Each row below holds a small network's activations on one input, seen along a few directions.
Each table varies a few parts of the input and shows all the possible inputs, shuffled.
Descriptions start from the smaller parts, as in this example, which fits no table here: one of 8 places around a ring, together with either a single point or one of 9 places around a ring or (one of 2 separate values, together with one of 6 places along a line).
Shared parts are said once, and a part with two or three values counts as separate values.
In the rows, zero is written as 128.

Other details of the inputs vary at random and push rows far along two fixed directions, the same in every table; ignore that.

Table:
r1: [138 171 175 173 128  99  88 157 127 123 114 147 164 142 142]
r2: [107 223 112 147  91 137 188 147  54 162 119 139  59  96  83]
r3: [126  78 108 106 144 145 131 104 170 103 124  96 142 125 138]
r4: [134  84 113 111 151 145 128 106 175 111 128 100 147 124 137]
r5: [119 199 118 142 103 101 160 160  50 198 120 139  60 118  92]
r6: [135 158 160 184 131 103  79 161 129 135 112 154 160 142 145]
r7: [134  73 111 103 153 149 134 107 169 104 120 103 141 122 135]
r8: [120 175 158 174 115 101  96 158 108  87 118 148 189 116 139]
r9: [156  73 117 108 160 135  94 124 162 150 129 113 123 139 161]
r10: [112 132  72  63 109 170 194 102  94 166 149  94  33  98 107]
r11: [106 166 161 173 113 119 113 147 126  83 106 151 180 126 120]
r12: [122  82 117  94 141 152 126 101 170 102 136 104 149 125 139]
r13: [141  63 112  96 144 126 113 115 164 138 146 111 148 148 130]
r14: [145  75 125  93 143 133 112 115 166 125 151 107 141 148 141]
r15: [105 175 170 174 112 118 112 148 125  84 111 157 186 126 118]
r16: [149  80 125  97 154 117 106 116 167 136 132  95 130 145 149]
r17: [124 160 153 180 120 110  91 167 128 120 132 172 168 145 142]
r18: [125 219 127 132  96 110 162 159  49 189 125 132  43 118  98]
r19: [ 99 223 115 145  82 136 184 149  48 150 117 141  61  98  85]
r20: [152  68 105 103 142 130 106 100 164 124 135 136 132 142 159]
r21: [143  78 124 101 146 140 111 118 168 127 155 112 139 145 158]
r22: [124  78 111 104 142 146 127 105 169  99 126  98 145 125 138]
r23: [146  74 100 107 135 126 105  97 167 126 140 131 133 144 159]
r24: [135 128  77  64 115 162 178 117  92 194 172  99  20 118 127]
r25: [120 175 160 181 125 117 116 148 132  98 110 150 178 121 117]
r26: [139  80 114 103 156 151 134 108 170 112 125 106 141 121 134]
r27: [130  99  86  82 107 139 183  96  88 195 148 109  35 121  99]
r28: [126 140  63  73 118 167 200 105  96 182 146  90  23  93 102]
r29: [142  72 117 106 150 126 117  89 160 123 143 116 131 146 158]
r30: [121 149 179 184 126  93 107 132 114 111 119 163 165 148 124]
r31: [112 202 138 156  96 110 171 134  40 173 131 157  57 123  94]
r32: [112 168 158 183 121 115 117 149 130  90 101 148 179 126 118]
r33: [146  70 121 103 156 129 118  93 154 122 139 124 129 144 158]
r34: [110 177 176 170 118 123 114 151 118  84 108 167 184 122 116]
r35: [130 160 159 177 124 113  92 172 122 119 128 180 166 143 141]
r36: [115 169 159 182 124 116 118 147 132  94 104 149 179 124 117]
r37: [110 170 171 175 117 120 114 154 118  79 100 163 183 123 117]
r38: [145 134  80  65 122 149 168 115  92 204 150  85  12 115 130]
r39: [147  62 116  91 149 130 113 120 159 137 142 119 147 146 127]
r40: [139  65 115 106 159 108 108 118 163 148 127 101 140 144 141]
r41: [121  77 112  95 140 151 128 102 168 101 132 100 143 125 138]
r42: [125 171 163 169 120 105  97 162 103  84 114 155 188 113 139]
r43: [138  52 126 112 135 120 122  95 157 135 135 116 139 145 129]
r44: [115 168 165 180 123 118 118 153 122  84  96 158 179 122 117]
r45: [126  76 118  92 145 153 130 106 163  98 128 108 143 122 136]
r46: [121 216 127 130  85 127 168 158  47 178 145 147  55 121  90]
Each input here is: one of 2 separate values, together with either a single point or one of 10 places along a line or (one of 3 separate values, together with one of 4 places along a line).
Changing only the choice among 2 separate values turns r10 into r15. The same change can be made to r46. Which row results? -> r14
Change only the choice among 2 separate values in r29. List by row number the other rows that result. -> r33
Change only the choice among 3 separate values in r35. List by row number the other rows that result. -> r9, r20
Change only the choice among 3 separate values in r31. List by row number the other rows that result. -> r18, r46

Table:
r47: [152   6  91  63 175 140 112  88 196 146 152  71 122 147 160]
r48: [122 167 112 122 104 133 137 132  98 133 143 139 104 118 132]
r49: [139 106 157 153 133  89  85 134 145 108 115 153 189 151 136]
r50: [122 145 131 118 117 132 151 128  95 143 142 132  94 127 118]
r51: [144 120 167 154 150 110  86 141 146 107 113 141 174 138 153]
r52: [136 102 149 156 134  96  87 134 159 115 118 148 189 154 133]
r53: [128 108 158 143 142 125 109 132 153 107 132 139 169 146 135]
r54: [114 143 119 140 114 134 160 131 101 145 125 136 110 117  95]
r55: [129 145 129 130 122 108 132 136  93 160 132 126 101 130 123]
r56: [119 166 105 127 104 138 139 133 110 139 146 135 103 121 129]
r57: [144 128 151 165 150 121  91 144 162 103 107 154 174 139 150]
r58: [138 122 159 124 147 125  98 153 156  92 111 124 185 128 131]
r59: [129 110 157 148 130 126 109 126 154 103 123 160 173 148 125]
r60: [115 163 120 129 110 129 151 118 101 128 120 116 100 112 118]
r61: [124 158 126 120 111 133 141 132  96 139 146 128  98 122 129]
r62: [123 145 131 125 108 131 149 122  97 139 132 152 101 129 108]
r63: [139  23  81  61 162 160 132  72 204 118 141  60 121 128 155]
r64: [131 163 128 143 123 125 133 143 107 160 129 129  96 125 127]
r65: [117 125 135 156 135 131 103 145 152  89 115 137 183 121 142]
r66: [114 158 129 134 115 122 160 113  99 131 115 125 101 118 105]
r67: [129  53  56  45 144 166 184  63 156 165 149  56  46 118 123]
r68: [124 167 121 114 118 141 143 157 115 147 126 112 108 115 106]
r69: [111 165 109 133 110 136 145 141  91 127 124 130 108 103 123]
r70: [136 169 123 139 124 127 135 140 100 145 118 145  94 118 132]
r71: [131 125 155 147 133 125  98 140 153 102 136 137 175 141 146]
r72: [117 146 128 137 114 126 158 129  88 136 121 141 112 113  97]
Changing only one part turns r53 into r50. The same change can be made to r47. Which row results? -> r55
What do these inputs look like to the network? -> one of 2 separate values, together with either a single point or (one of 3 separate values, together with one of 4 places along a line)
Change only the choice among 3 separate values in r71. List by row number the other rows that result. -> r63, r64
Change only the choice among 2 separate values in r63. List by row number the other rows that result. -> r60

Table:
r73: [121  31  47  45 123 188 195  67 150 168 173  99  50 127 107]
r74: [160  38 134 115 176 120  87  85 191  94 123 123 166 149 185]
r75: [136 194 200 207 132  80  48 213 146  90  87 184 245 147 128]
r76: [138  19 143 104 157 100  93 102 187 110 137  96 195 161 135]
r77: [151  65 139  98 169 147  76 123 198  81 157 109 183 142 192]
r78: [127 178 108 166 116 103 143 152  85 201 119 128  77 121 106]
r79: [159  57 144  97 180 147  68 142 206 109 145  97 179 149 184]
r80: [ 88 201 113 132 105 159 187 150  70 104 104 110 104  65  88]
r81: [118 183 157 133  94 100 162 134  49 167 127 148  80 130  83]
r82: [115 184 144 140  96 123 175 130  59 156 135 167  79 129  80]
r83: [101 183  94 157  84 121 149 115  74 147 137 154  77 120 130]
r84: [117  75  49  42 144 187 204  59 172 138 124  30  48  93 110]
r85: [114 210  98 125  72 145 148 144  74 134 150 153  90 105 123]
r86: [148 175 223 230 145  71  57 177 130  93  75 194 218 152 139]
What do these inputs look like to the network? -> either one of 2 separate values or (one of 3 separate values, together with one of 4 places along a line)
